A small network was shown many inputs. Here are its activations along a few directions, one row for each input.
In each table, some parts of the input vary, and every possible input appears once, in random order.
Descriptions start from the smaller parts, as in this example, which fits no table here: one of 2 separate values, together with either a single point or one of 9 places along a line or (one of 4 places along a line, together with one of 5 places around a ring).
Shared parts are said once, and a part with two or three values counts as separate values.
In the rows, 128 means zero.

Other details of the inputs shift rows strongly along two fixed directions, in all tables alike. That doesn't count.

Table:
row 1: [108 138 131 126 183 103 152 124 143 131 111 138 120 121 123 199 141]
row 2: [115 145 128 144 198 135 152 106 117  98  96 116 133  93 119 147 123]
row 3: [118 164 127 127 200 139 154 107 108  93 107 128 138 116 129 154 115]
row 4: [101 110 135 129 118 153 137 117 126 149 157 102  98 100 148 154  97]
row 5: [115 123 117 132 141 171 167 120 108 122 160 103 103 100 157 119  89]
row 6: [159 121 124 131  83 142 118 126 124 154 118 130 141 147 121 101 111]
row 7: [156 128 133 130 101 140 128 130 108 134 139 127 133 151 129  86 121]
row 8: [154 159 109 116 138 104  89 132 136  93  82 155 166 157 103 118 137]
row 9: [ 86 147 131 156 160 120 176 137 135 107  96 144 145 114 145 178 166]
row 10: [170 166 122 133 144 100 108 137 148 113  95 164 171 149  98 121 153]
row 11: [112 112 127 117 122 140 156 148 131 153 177 129  97 129 155 164 108]
row 12: [158 115 130 143  92 139 116 127 126 148 116 118 136 135 120  91 121]
row 13: [126 141 131 148 202 121 173 134 138 108 102 124 126 105 124 151 142]
row 14: [101 104 119 100 107 144 140 138 132 145 151 113  92 126 158 165  95]
row 15: [135 125 148 144 143  86  91 115 122 131 100 138 141 134  88 110 175]
row 16: [130 140 143 140 141  94  82 108 133 115 109 140 149 114  83 116 163]
row 17: [172 166 129 134 154  97 117 134 142 102 104 157 165 143 100 109 165]
row 18: [132 121 128 139  15 159  94 140 128 144 156 123 176 124 139  79 138]
row 19: [137 115 142 122  99 119 107 127 111 150 155 133 121 150 126 101 139]
row 20: [144 135 140 130 121  87  84 109 130 143  93 147 151 153  88 132 161]
row 21: [131 106 129 114  79 122  92 137 150 139 137 120 118 133 126 115 128]
row 22: [115 145 110 114 185 127 150 124 131 102  76 129 131 126 134 175 110]
row 23: [141 112 133 149   7 135 103 145 111 158 139 130 158 144 140  67 154]
row 24: [ 97 111 118  99 116 140 138 144 123 134 163 118  95 135 161 160  94]
row 25: [161 128 122 137 107 133 139 144 141 129 152 133 128 127 128  84 135]
row 26: [100 139 135 135 203 102 156 125 137 119 129 135 107 120 124 163 160]
row 27: [109 144 138 124 197 104 155 128 131 117 132 140 114 130 128 176 152]
row 28: [ 92  98 127 114 126 139 147 140 126 132 156 101  82 110 153 141 111]
row 29: [113 142 132 147 206 120 167 108 104 107  97 120 120 127 131 137 133]
row 30: [122 112 123 110 100 118 103 134 137 126 154 128 112 137 129  98 138]
row 31: [103 110 133 118 121 139 149 128 102 160 160 119  97 139 152 152 102]
row 32: [128 148 121 132 191 124 169 130 142 121  90 139 135 118 130 179 122]
row 33: [ 96 110 125  97 128 145 148 140 120 128 170 113  86 133 165 147 104]
row 34: [157 160 118 116 148 103  97 127 133  82  89 149 161 154 104 106 149]
row 35: [140 106 139 135  94 119 115 147 146 148 160 131 117 120 113 106 151]
row 36: [151 138 115 120  96 158 108 126 121 130 141 132 151 134 126 108 100]
row 37: [128 107 118 123   6 150  94 160 141 130 144 132 155 145 148  77 143]
row 38: [103 114 126 115 110 155 137 116 125 157 160 112 106 112 148 163  90]
row 39: [134 109 125 137 124 163 179 147 141 145 145 111 103 103 161 140  94]
row 40: [107  97 140 134 118 140 146 124 113 162 145 102  89 120 150 148 111]
row 41: [115 101 116 123 132 160 168 140 123 115 143  96  94 107 163 127  90]
row 42: [155 131 115 122  87 158 107 121 132 141 127 130 151 124 122 110 101]
row 43: [156 130 123 128  91 140 119 133 113 145 132 133 140 156 125  97 111]
row 44: [160 153 127 142 141 116  87 107 139 108  77 138 174 118  88 111 144]
row 45: [146 107 139 132  81 123 108 143 156 156 152 131 120 126 119 120 142]
row 46: [ 96 102 137 130 140 135 156 124 102 150 160 112  84 123 153 128 119]
row 47: [133 157 133 121 135  97  71 109 133 120 114 153 165 143  89 136 150]
row 48: [156 134 139 154 150  98 106 115 122 113  81 135 161 134  88  92 161]
row 49: [ 94 154 140 120 195 117 136 103 116 110 126 130 124 121 123 169 131]
row 50: [156 143 123 129 135 103  91 124 152  98  68 139 161 136  97 109 143]
row 51: [ 91 115 132 126 137 147 148 116 115 135 174 111  92 105 148 134 104]
row 52: [143 119 111 120 107 137 125 134 131 109 140 121 123 135 136  86 118]
Each input here is: one of 4 separate values, together with either a single point or (one of 2 separate values, together with one of 6 places around a ring).
- The inputs of row 26 and row 30 match in every part but the choice among 4 separate values. If row 10 is changed in the same way as row 26 into row 30, which row does it become? => row 8
- The inputs of row 14 and row 38 match in every part but the choice among 4 separate values. If row 33 is changed in the same way as row 14 into row 38, which row does it become? => row 49
- Which other rows does row 3 become when the choice among 2 separate values takes its other values? List them by row number. => row 49
- List by row number the other rows that have the choice among 4 separate values in common with row 15. => row 6, row 7, row 12, row 19, row 20, row 23, row 29, row 31, row 40, row 43, row 46, row 48
- Which other rows does row 42 become when the choice among 4 separate values takes its other values? List them by row number. => row 6, row 22, row 32
- Which other rows does row 24 become when the choice among 4 separate values takes its other values? List them by row number. => row 11, row 31, row 47

Table:
row 53: [127 158 128 141 164 105 122 115 128 102  76 144 162 134 109 139 154]
row 54: [135 110 132 129  68 134 109 140 131 156 161 130 126 132 129 108 131]
row 55: [124 137 138 134 156  91 106 116 130 117  96 140 140 132  99 130 164]
row 56: [125 150 126 128 181 120 141 118 125 112  89 132 139 130 122 162 127]
row 57: [103 123 132 121 155 128 146 123 127 132 142 117 101 120 143 160 117]
row 58: [144 140 128 134 111 120 106 132 135 112 108 138 159 131 113 109 147]
row 59: [127 135 117 123 129 138 131 130 129 118 123 129 134 126 132 129 114]
row 60: [101 108 132 130 138 136 154 129 115 143 149 114  97 116 147 145 117]
row 61: [116 149 123 140 179 120 153 120 130 106  89 131 141 116 126 157 136]
row 62: [118 143 134 126 154 102 112 121 130 125 111 143 138 132 109 152 148]
row 63: [129 160 128 125 167 105 113 116 126  98  82 143 158 138 108 143 146]
row 64: [129 116 136 130 105 123 116 129 136 141 147 126 121 130 126 115 139]
row 65: [110 103 124 113  96 151 140 139 127 147 164 111  97 125 158 137 101]
row 66: [ 99 153 130 142 217 118 164 107 112 101  85 125 128 118 129 165 136]
row 67: [133 129 126 132 125 123 144 145 137 125 132 136 128 133 134 129 140]
row 68: [120 107 126 130 106 173 174 141 116 150 154 104 101 116 169 140  87]
row 69: [112 110 118 119 123 171 165 134 115 136 168 105  92 111 165 133  79]
row 70: [129 137 119 123 134 138 138 123 123 126 118 128 133 130 136 136 113]
row 71: [136 105 131 117  80 131 104 134 129 148 158 127 115 135 127 103 121]
row 72: [144 111 127 134  85 154 134 131 119 147 153 116 123 129 140  90 113]
row 73: [151 120 136 130  84 104  80 128 141 134 128 138 143 142 102  86 159]
row 74: [118 100 126 132 123 175 179 140 116 147 164  97  87 103 166 131  86]
row 75: [140 155 129 134 194 103 123 113 133 101  84 139 145 125 100 145 141]
row 76: [161 130 131 134  89 121  89 131 134 121 126 136 156 135 104  74 150]
row 77: [ 89 136 130 120 191 115 151 118 121 115 104 125 112 121 135 183 128]
row 78: [155 143 135 143 144 107 108 118 131 119  93 138 156 137  97 108 155]
row 79: [143 151 132 136 127 107 100 124 131 108  90 144 169 141 104 115 158]
row 80: [130 133 120 126 150 136 141 121 126 120 127 124 122 120 132 131 112]
row 81: [132 132 125 123 136 134 125 127 125 114 130 124 129 125 128 121 119]
row 82: [143 116 122 133  72 154 132 137 126 146 145 123 133 131 144 101 112]
row 83: [138 110 134 120  80 131 105 132 134 152 168 129 119 133 125 108 125]
row 84: [139 134 132 121 106 107  88 128 145 131 123 141 144 140 109 121 150]
row 85: [ 99 129 118 120 155 158 172 126 111 125 134 112 107 119 162 162  90]
row 86: [153 149 129 142 138 106 108 127 144 112  85 145 166 130  97 121 155]
row 87: [101 158 126 130 222 116 156 105 114  97  87 129 126 122 127 173 125]
row 88: [119 136 134 127 159  99 113 118 125 122 111 137 131 133 108 144 144]
row 89: [164 135 130 123  88 120  80 126 129 123 128 139 155 148 104  80 139]
row 90: [122 120 130 127 111 120 119 131 136 132 127 126 126 130 130 130 138]
row 91: [102 119 122 135 169 158 189 125 113 128 139 104  97 100 162 152  98]
row 92: [123 148 129 131 197 119 148 113 120 111  95 128 126 126 122 161 123]
row 93: [127 120 132 128  97 125 115 133 139 140 141 129 128 130 130 124 138]
row 94: [161 136 123 121  82 123  82 135 140 118 122 142 162 142 106  89 139]
row 95: [116 105 121 117 127 158 177 147 123 142 182 111  80 122 169 139  91]
row 96: [110 109 118 129 106 173 169 142 119 138 157 108 105 110 169 133  91]
row 97: [136 108 137 129  77 131 111 133 133 153 166 127 121 131 125 102 136]
row 98: [ 97 121 129 131 158 157 179 127 105 126 141 103 100 112 163 150 103]
row 99: [134 126 120 118 124 130 139 146 137 128 142 135 121 138 138 129 125]
row 100: [126 120 132 120 122 117 110 126 134 131 134 128 119 133 123 124 132]
row 101: [114 128 132 121 131 124 128 126 133 135 139 131 122 128 130 151 130]
row 102: [133 148 134 139 186  91 134 127 136 104  96 145 140 134 107 134 170]
row 103: [133 106 129 128  69 132 109 140 129 153 155 128 125 133 131 107 129]
row 104: [167 136 118 124  82 123  86 131 144 126 119 145 161 140 105  87 134]
row 105: [111 133 133 131 153 105 125 123 130 119 102 135 132 128 118 151 150]
row 106: [135 111 132 128  67 133 111 137 137 152 162 129 128 133 130 111 134]
row 107: [137 128 122 124 127 141 134 121 120 132 136 123 122 130 134 119 108]
row 108: [ 96 120 122 134 165 159 183 127 112 124 139 105  98 103 161 150  99]
row 109: [133 107 125 118  74 133 104 139 129 151 157 129 123 136 129 111 120]
row 110: [120 136 140 137 155 101 117 119 127 128 115 138 134 128 108 138 156]
row 111: [136 111 133 121  82 130 104 134 129 155 166 130 119 134 124 107 124]
row 112: [174 133 123 126  85 123  85 136 147 128 118 143 160 140 101  92 134]
- Describe the family of inputs behind these rows. => one of 4 separate values, together with either a single point or one of 6 places around a ring or (one of 2 separate values, together with one of 4 places along a line)
- The inputs of row 71 and row 55 match in every part but the choice among 4 separate values. If row 92 is changed in the same way as row 71 into row 55, which row does it become? => row 78
- The inputs of row 89 and row 63 match in every part but the choice among 4 separate values. If row 81 is changed in the same way as row 89 into row 63, which row does it become? => row 94
- Which other rows does row 74 become when the choice among 4 separate values takes its other values? List them by row number. => row 75, row 86, row 112
- Which other rows does row 66 become when the choice among 2 separate values takes its other values? List them by row number. => row 108
- Which other rows does row 54 become when the place on the ring of 6 takes its other values? List them by row number. => row 90, row 93, row 103, row 105, row 106

Table:
row 113: [ 92 131 137 151 194 110 180 124 130 135 109 123 108 112 141 190 144]
row 114: [150 173 126 140 149 103  97 112 140  88  67 152 192 128  92 122 164]
row 115: [ 83  95 134 127 135 138 170 140 119 135 168 105  76 111 164 135 127]
row 116: [141  93 135 134  66 131 129 158 150 159 176 129 110 128 138  98 146]
row 117: [ 89 146 117 129 200 135 183 116 108  90  93 118 122 116 153 170 117]
row 118: [117 115 133 121 164 115 135 124 130 131 161 126  91 118 121 125 134]
row 119: [175 127 114 133  55 135 113 149 147 138 132 145 161 142 123  87 134]
row 120: [148 107 134 135  52 128  90 130 121 150 134 132 142 141 113  70 143]
row 121: [104 117 140 137 140 126 143 133 135 129 147 118 111 105 137 138 149]
row 122: [168 117 112 112  70 158 113 132 124 141 175 128 122 133 133  76  87]
row 123: [114 116 119 118 156 159 166 131 106 133 170 109  87 114 153 140  77]
row 124: [112 156 108 134 193 142 187 134 131 105  78 131 138 121 155 185 109]
row 125: [152 154 134 134 173  82  82  97 125 120  87 156 158 140  69 113 160]
row 126: [117 117 133 130 157 121 133 110 120 144 154 121  98 122 125 130 118]
row 127: [127 141 138 146 141 117 116 113 126 128  94 132 156 117 107 135 153]
row 128: [146  90 144 119  76 134 110 143 136 150 186 115  95 133 131  83 132]
row 129: [141 143 127 143 142 110 131 142 138 118  98 146 153 133 114 137 153]
row 130: [133 151 147 155 149  81  86 106 142 116  84 147 167 125  81 125 188]
row 131: [134 156 108 127 141 128 122 125 125  93  78 137 164 139 127 115 129]
row 132: [156 116 126 131  54 128  89 145 126 129 140 134 151 145 116  62 141]
row 133: [ 69  99 105  65 100 150 126 139 144 152 161 108  76 116 172 224  50]
row 134: [114 131 128 139 134 150 148 132 119 120 130 117 132 108 140 142 119]
row 135: [152 179 118 139 147 116  99 118 144  84  55 150 199 132  97 121 149]
row 136: [ 72 144 143  89 117  67  73 127 138 145 140 166 133 170 118 204 176]
row 137: [186 134 116 115  65 153  90 137 135 124 129 130 155 153 122  69 105]
row 138: [ 83  96 137 139 130 146 171 126 110 145 157 102  79 114 164 142 113]
row 139: [107 144 136 126 218 129 169 122 108 103 108 112 109 120 140 178 111]
row 140: [167 178 111 121 171 105  91 107 137  87  71 156 178 145  83 109 134]
row 141: [157  97 138 122  63 153 109 131 117 166 165 113 113 136 132  86 107]
row 142: [149  93 144 128  66 140 105 131 127 164 179 111 102 137 132  87 118]
row 143: [105 105 130 140 130 157 188 139 120 159 141 113  98 111 161 163 106]
row 144: [137 134 127 117 149 149 149 123 118 113 128 115 119 130 144 135 100]
- Describe the family of inputs behind these rows. => either one of 2 separate values or (one of 5 places along a line, together with one of 6 places along a line)

Table:
row 145: [108 120 125 133 135 138 159 131 130 136 123 119 117 115 148 158 119]
row 146: [150 109 144 128  37 108  67 135 133 156 162 142 143 154 104  66 166]
row 147: [130 128 110 116 103 170 138 132 122 120 142 116 130 120 150 117  87]
row 148: [107 109 150 134 142 112 124 114 120 148 156 117  96 120 122 131 144]
row 149: [110 125 123 135 142 152 161 125 115 125 112 110 123 112 152 151 104]
row 150: [125 130 126 137 148 144 171 138 123 121 132 121 119 124 152 134 124]
row 151: [133 177 144 122 187  39  47  95 143  99  53 175 177 162  53 153 200]
row 152: [174 112 128 132  38 122  85 147 141 146 151 144 150 151 111  51 153]
row 153: [141 181 145 149 208  31  77 110 145  86  42 179 191 150  54 139 228]
row 154: [109 114 141 138 164 118 150 126 125 139 149 119  94 112 129 144 137]
row 155: [131 142 120 116 158 135 148 131 131 120 120 129 126 131 137 158 107]
row 156: [170 102 122 130  13 168 111 158 143 159 167 124 139 132 142  73 110]
row 157: [139 111 133 136 131 151 158 138 128 136 156 112 104 113 142 111 115]
row 158: [136 130 127 144 161 151 160 117 111 118 127 113 121 108 132 113 109]
row 159: [122 131 121 113 150 125 138 128 131 130 124 131 118 132 133 158 113]
row 160: [156 127 136 143 129 115 103 117 126 120 117 127 138 130 102  79 145]
row 161: [ 96 129 125 117 147 115 131 130 135 123 134 131 114 125 137 167 128]
row 162: [110 130 127 114 153 115 133 129 131 134 133 135 112 134 131 170 120]
row 163: [100 111 131 130 120 138 150 140 129 148 146 121 109 116 149 162 122]
row 164: [107 127 118 114 140 129 138 130 135 120 129 125 116 124 141 153 118]
row 165: [148 145 120 119 112 117 100 134 150 108 114 142 155 139 115 114 138]
row 166: [171 118 127 134  52 135  92 140 125 134 138 133 152 148 115  50 138]
row 167: [159 123 117 114  56 136  78 135 136 125 136 133 151 144 117  76 120]
row 168: [ 86 118 141 129 137 122 138 120 122 146 133 119 110 119 140 174 134]
row 169: [121 135 119 115 159 142 145 123 115 121 117 120 119 128 140 154  97]
row 170: [131 149 113 121 161 150 147 118 115 115 110 125 135 126 137 144  91]
row 171: [129 138 119 141 149 156 167 124 108 115 120 119 132 121 147 119 110]
row 172: [ 98 120 136 108 118 114 105 126 130 134 144 129 116 130 128 154 135]
row 173: [120 114 135 137 163 128 157 126 126 134 139 117  99 111 131 132 130]
row 174: [124 136 116 140 131 165 161 125 115 125 114 116 137 110 150 133  97]
- Describe the family of inputs behind these rows. => one of 5 places along a line, together with one of 6 places along a line
- The inputs of row 158 and row 148 match in every part but the place on the line of 6. If row 147 is changed in the same way as row 158 into row 148, which row does it become? => row 172
- Which other rows does row 174 become when the place on the line of 6 takes its other values? List them by row number. => row 145, row 149, row 156, row 163, row 168
- Start at row 157 and move only the place on the line of 5, one step at a time. The first step leads to row 150. Which rows follow, in order? => row 156, row 165, row 155
